A small network was shown many inputs. Here are its activations along a few directions, one row for each input.
Each table varies a few parts of the input and shows all the possible inputs, shuffled.
Descriptions start from the smaller parts, as in this example, which fits no table here: one of 2 separate values, together with either a single point or one of 9 places along a line or (one of 5 places around a ring, together with one of 6 places along a line).
Shared parts are said once, and a part with two or three values counts as separate values.

Other details of the inputs vary at random and push rows far along two fixed directions, the same in every table; ignore that.

Table:
x1: [-4  0  9 -9  9  5  2  1 10  1  0  5]
x2: [ 4  3 10 -6  5 -1  1 -8  5 -9 10  6]
x3: [-3  3 10 -7  1  3 -6  7  6  1 -3  4]
x4: [  1   0   7 -11   2   6  -6   3   8   4  -1   1]
x5: [-6 -1 12 -3  0 -1 -6  6  6  3  4 -4]
x6: [ 9  4  7 -9 -1  0 -7 -6  4 -6  9  3]
x7: [  0  -3   6  -3   2  -7 -14  -1  -4  -4   9   4]
x8: [ 8 -3  7 -8  4 -5 -8 -1 -1 -3  9 -2]
x9: [  1   0 -35  16  -8  34  15  -5 -36 -20  -1 -27]
x10: [  4  -4   8  -6  -1  -6  -8   3   0 -12   3   1]
x11: [  1  -8   4  -5  -2  -7 -13   0   0 -10   5   5]
x12: [ -8  -2   3  -8   3  -3 -11   7   2   4   1   5]
x13: [ -2  -3   5 -14   1  -3  -4   2   6   4   0  -6]
x14: [-1 -2  3 -9 -1 -2 -5  1 12  1  3 -7]
x15: [ 0 -2 10 -8  1  5 -6  1  8  7  2 -2]
x16: [-5 -2 12 -6  8  4  2 -1 10  4  2  1]
x17: [ -7   0   6  -6   0   3 -12   3   5   3  -1   7]
x18: [  1  12 -35  17  -3  37  11  -9 -34 -17  -5 -25]
x19: [ 3  0 11 -4  3 -7 -9  3 -4 -7  7  0]
x20: [-10  -3   4  -9  -2  -6 -10   2   4   3  -1   0]
x21: [ -9  -2   2  -4  -3  -5 -11   2  10   0   3   0]
x22: [  1   3   6  -4  -4  -3 -13  -6   1  -7   9   9]
x23: [-15   6 -34  18  -2  36  24  -5 -25 -13  -2 -29]
x24: [ 2 -4  9 -6 10 -6 -1 -3  0 -6 10  1]
x25: [ -8  -3   7 -12   7  -4   4   0   8   1   0  -2]
x26: [ -8  -2   9  -3  -1   3 -12   1   6   6   1   4]
x27: [  1   4   3  -4   3  -5 -16  -5   1  -7   2   7]
x28: [ 23   6 -49  59 -24 -16  54   3 -24  35 -38  15]
x29: [ -4  15 -28  21 -11  36  14  -7 -37 -20   1 -20]
x30: [  4  -8   7  -8   7  -5   1  -2   4 -12   6   2]
x31: [ 40   4  -9  37 -15 -56  26  -4  14  34 -31  42]
x32: [ 4  3  7 -7 12 -3 -3 -7  5 -9  2  4]
x33: [-10   4 -32  19  -8  39  17  -2 -29  -5   0 -31]
x34: [-5  2 13 -4  0  3 -7  5  6  4  0  0]
x35: [-10  -4   7  -2  -1  -2 -11   3   6   5   6   0]
x36: [ -7   1   9 -10   0  -5  -5   5   4   1  -3  -4]
x37: [ -6  -3   6 -11  12  -1   3   5   6   2   2   2]
x38: [  0  -2   4 -13   6   0  -5   7   4   5   2  -1]
x39: [ 30  -2 -10  36 -21 -56  31   2  22  42 -29  34]
x40: [-7 -5 10 -5  8  0  3  1 10  3  7 -3]
Each input here is: one of 4 places along a line, together with either one of 4 separate values or one of 6 places around a ring.
Q: Changing only the place on the line of 4 turns x34 into x16. The same change can be made to x5. Which row results?
A: x40
Q: Which other rows does x2 become when the choice among 4 separate values takes its other values? List them by row number.
A: x24, x30, x32

Table:
x41: [ 16 -15  10 -17   8 -21   6   8  12   7   0   0]
x42: [  6 -17  17  11 -18 -52  -5  11  25  29  -4  25]
x43: [  0 -18  23  -6   4 -34   8   6  27  17   6   5]
x44: [ 21   0  17   4   1 -41 -17  -9   7  -7   8  36]
x45: [ 10   8 -43  39   2  25  41 -20 -46 -27   0 -11]
x46: [ 17  10 -46  27 -15  21  41 -11 -23  -2 -21 -24]
x47: [-57   1  14 -40  15  44 -49   6  -7 -39  24 -29]
x48: [ 14   3  26   0  12 -34  15   7  30  31 -16  37]
x49: [  7 -12  13 -21  -2 -18 -27  12   4   3   5   1]
x50: [-14   8  16 -42   2  27 -49   3   3 -34  19 -28]
x51: [-16   3 -48  35  -3  21  45  -7 -24   6 -21 -13]
x52: [ -4  20 -44  48 -16  31  27   3 -44  12 -26  -2]
x53: [ 28  -1  22  -1   1 -28  12  -8  39  35  -5  31]
x54: [-28  10  23 -38   7  60 -51  -1  -5 -30  32 -29]
Q: What do these inputs look like to the network?
A: one of 2 separate values, together with either a single point or one of 6 places around a ring
Q: Changing only the choice among 2 separate values turns x51 into x47. The same change can be made to x45. Which row results?
A: x44
Q: Which other rows does x41 become when the place on the ring of 6 takes its other values? List them by row number.
A: x43, x46, x48, x51, x53
